These are the activations of a small neural network, seen along a few directions. Each row is one input.
Each table varies a few parts of the input and shows all the possible inputs, shuffled.
Descriptions start from the smaller parts, as in this example, which fits no table here: ring(8) and (point or ring(11) or (values(3) and line(6))).
Shared parts are said once, and a part with two or three values counts as separate values.

Other details of the inputs vary at random and push rows far along two fixed directions, the same in every table; ignore that.

Table:
R1: [-21  17  39  55 -11  15 -43   8 -47   5  43   4  54]
R2: [-18  39  52  42 -14  15 -22  12 -33  17  45   4  65]
R3: [ 10   5 -17  -5 -15   6  -7   0   8  16  -6  14 -11]
R4: [  1  28  39  37 -39  24 -32  17 -25  18  58  27  46]
R5: [  8  19 -24  21 -10   7  -1   1  20 -12  11  21   1]
R6: [-14  23 -12  24   9 -10  -1 -18   1 -12  -2   5  11]
R7: [ -7  37 -44  13  20  -7  56 -22  51 -63 -34   0   5]
R8: [ -13   28  -46   -5   26   -4   37   -4   37 -109  -17    3  -26]
R9: [  8 -44  34 -67  11 -17   0   7 -21  78 -23 -43 -31]
R10: [ -7  11 -35  25  23  -7  39 -14  36 -81 -22   4  10]
R11: [ 14 -12   2 -11  -9   0   7  13  18   0  14   9 -12]
R12: [-19  18  60  40 -13   8 -23  17 -34   2  53   4  59]
R13: [-10   4 -46  22  29 -19  40 -25  42 -87 -27  10  -9]
R14: [-13  26 -12  24   8  -7   5 -14   2 -12  -5   1  14]
R15: [  6 -46  14 -53  13 -10 -20  -2 -34  82 -34 -42 -37]
R16: [  7 -48   0 -71  25 -34  19 -12   6  46 -43 -34 -59]
R17: [  6 -56  28 -58  14 -18 -12   4 -31  72 -25 -39 -40]
R18: [-12  31 -44  18  24 -22  46 -30  46 -63 -26  11  -6]
R19: [  2   3  30  38 -36  28 -52  15 -41  19  49  19  36]
R20: [ 12  -1 -53  13   1  -1  35 -13  48 -79 -16  25 -16]
R21: [  7 -44  14 -54  10  -3 -18   0 -32  81 -37 -46 -35]
R22: [ 26 -60 -14 -72   1 -11   4   5   8  46 -41 -15 -67]
R23: [  8  14  -8   1 -16   5   6   4  17  -1   4  20  -1]
R24: [  3 -28  26 -61  10 -22  -3  -3 -23  91 -25 -36 -37]
R25: [  7 -27  16 -61   9  -7 -11  -3 -27  97 -37 -45 -33]
R26: [ -5  19 -38   9  22  -8  59 -16  53 -80 -31  -3   5]
R27: [  1  26  29  41 -38  26 -43  13 -32  23  52  25  44]
R28: [-18  19  44  15   2  29 -40  34 -55 -14  66  23  42]
R29: [-12  12 -60  29  27 -17  29 -33  37 -78 -33   9 -11]
R30: [ -4  10 -42  16  24  -4  47 -15  43 -83 -34  -3   2]
R31: [ 29 -60 -17 -68   8 -14   8   5  14  45 -34 -18 -72]
R32: [ 10   9 -48   5   0  -4  45  -7  61 -77 -17  27 -13]
R33: [  0  10  29  50 -30  29 -50  22 -31   9  58  23  40]
R34: [-18  36  41  46 -13  17 -34   8 -40  22  39   3  62]
R35: [ 24 -54 -26 -66   0  -8  -7  -4   2  57 -47 -17 -71]
R36: [  1  27  41  38 -33  22 -32  25 -19  22  63  26  43]
R37: [  2  11  48  32 -38  23 -30  24 -25   4  63  24  47]
Description of these inputs: values(2) or (ring(5) and (values(3) or line(4))).
Which other rows does R2 become when the line(4) part takes its other values? List them by row number.
> R7, R18, R24

Table:
R38: [ -8   1  17  -3  13 -17   0 -13 -19  52 -16 -30   8]
R39: [-12  62 -22  59  -5   7  18 -18  28 -31   2  19  47]
R40: [-11  68  -1  76 -33  26 -25  -4 -10 -22  46  38  62]
R41: [  -9    4  -41    8   33   -5   38   -7   35 -104  -13    4   -7]
R42: [  3  47 -72  28  -1  -1  33 -32  50 -54 -28  26 -10]
R43: [  0  29  25  59 -38  31 -19  30   1 -59  69  43  51]
R44: [ -8   1  19  -2  13 -15   0 -13 -18  52 -16 -29   6]
R45: [-19 -12  32 -16  18 -19  -4 -11 -27  29 -14 -35   5]
R46: [-12  62 -23  58  -5   5  18 -19  27 -31   2  18  49]
R47: [ 10  -6  29  13 -35  17 -55  18 -34  67  38  19   9]
R48: [ 27 -40 -21 -58  -6  -9  17   9  28   7 -23  -4 -60]
R49: [-11 -24  -5 -43  36 -33  26 -25   5  15 -53 -42 -35]
R50: [ 21   2 -63  25 -11   7  33 -12  61 -75 -15  37 -13]
R51: [-21 -12  66  -3   8   8 -34  22 -62  32  21 -28  30]
R52: [ -7 -33  -8 -53  39 -22  23  -7  -4   0 -51 -41 -37]
R53: [  4 -44 -12 -58  34 -12  17   2   4  -7 -31 -29 -52]
R54: [ 20 -25  37   5 -43  24 -47  24 -32  55  41  16  16]
R55: [ 15 -44 -11 -69  17 -14  22  11  15  -5 -18  -5 -57]
R56: [  8 -31  28 -40   1   3  -7  26 -15  10  21   3 -21]
R57: [ 10  -5  27  12 -35  15 -55  18 -34  67  38  18  11]
What do these inputs look like to the network?
> values(2) and ring(10)
Changing only the values(2) part turns R49 into R45. The same change can be made to R53. Which row results?
> R41
Which other rows does R38 become when the values(2) part takes its other values? List them by row number.
> R44
Which other rows does R52 become when the values(2) part takes its other values? List them by row number.
> R51

Table:
R58: [-14  32  32  24 -23  29 -37  25 -34   4  53  18  41]
R59: [  3 -22  -9 -61  16 -18  -6  -8 -14  61 -31 -25 -57]
R60: [ 17 -49 -27 -70  23 -15  29  -2  20   9 -53 -30 -63]
R61: [ 12 -16   4  27 -32   5 -18   6   7 -12  29  30   6]
R62: [-15  31  43  54 -14   3 -18   1 -26  10  36   8  60]
R63: [  6 -44  46 -25  -1   5 -31  11 -46  67  -1 -32  -5]
R64: [-11  32 -13  36   8   7  21   2  22 -92  21  27  25]
R65: [ 12  11 -49  -9  10  -9  58 -15  61 -55 -37   4 -19]
R66: [  9  23   9  59 -36  28 -38  19 -11 -11  62  51  39]
R67: [ 10  -9 -28 -35   2   5   9   0  11   7 -28 -11 -32]
R68: [ -5  24  22  11 -13   9   2  14   2  -4  31  14  28]
R69: [  1 -52  48 -68  14 -19 -32  10 -50  96  -4 -38 -41]
R70: [ -2  16 -56  20  11   5  26 -19  36 -58 -35   4  -1]
R71: [ -5  35 -19  59  -4   7  28 -12  36 -66   0  16  45]
R72: [-11 -29  49  -9   6  -7 -36   7 -52  59  12 -25  10]
R73: [-14  15  10  21   0   5 -25  -7 -28  18   8  -4  20]
R74: [  6   2 -62 -35  34 -39  68 -32  65 -36 -62  -6 -56]
What do these inputs look like to the network?
> values(2) or (values(3) and ring(5))
Which other rows does R67 become when the ring(5) part takes its other values? List them by row number.
> R58, R59, R70, R73
Which other rows does R64 become when the values(3) part takes its other values? List them by row number.
> R58, R68

Table:
R75: [ -9  -7  51  27 -21  10 -49  18 -43  27  44   2  31]
R76: [ 12 -30 -37 -63  23 -24  48 -20  37  -7 -67 -28 -55]
R77: [  9 -41  32 -67   1 -25 -12  -5 -25 110 -27 -36 -46]
R78: [ -2  17 -45 -26  32 -18  43 -18  37 -22 -40 -12 -31]
R79: [-13  29  -8  44  16   5  29   4  25 -89  21  16  35]
R80: [ -3  -7  48  32 -16  19 -39  17 -42  38  37  -4  43]
R81: [  5 -14 -54 -18  18 -19  23 -24  29 -36 -35   6 -47]
R82: [-12  30 -13  53   0  -5  26 -14  30 -76  11  22  41]
R83: [ 13 -31 -56 -62  23 -16  27 -19  23 -13 -60 -14 -76]
R84: [  9 -11 -54 -47  24 -33  39 -33  40  17 -65 -24 -63]
R85: [ 15 -34 -50 -47  26 -24  43 -27  39   9 -72 -22 -51]
R86: [-15  59 -27  51  -1   9  20 -13  24 -69   4  15  36]
R87: [  8 -36  34 -77   0 -13 -11   3 -30 103 -31 -42 -45]
R88: [ -2 -21  57   7 -14   3 -34  15 -40  48  35 -12  21]
R89: [ -8  31 -43  60   2  14   1 -13  15 -75  10  36  26]
R90: [-12   9  61  -7  -4   4 -24  20 -42  55  32  -9  26]
R91: [-13   5  66   8  -7  11 -25  26 -42  28  46  -4  48]
R92: [ 29 -11  32  -9 -54  33 -45  36 -12  59  58  35   1]
R93: [ 30  -7  34  10 -63  30 -43  41 -18  42  63  40  14]
R94: [-16  30 -17  43  13   6  16   6  21 -92  19  23  29]
R95: [-14  20  23  28  -2  18 -27  18 -32 -24  48  21  33]
R96: [ 13 -32   9 -59   4 -10 -23  -6 -30 123 -36 -41 -42]
R97: [-12  48 -27  63   1   4  22 -18  28 -57   0  25  40]
R98: [  4 -15 -43 -24  17 -10  28 -11  32 -46 -43  -9 -40]
R99: [ -9  25 -33  63   2  11   5  -7  22 -76   5  26  31]
R100: [ -7  -3  61  17 -19  20 -34  24 -45  22  42 -10  40]
What do these inputs look like to the network?
> values(2) or (line(4) and line(6))
Which other rows does R75 become when the line(6) part takes its other values? List them by row number.
> R77, R81, R82, R84, R88
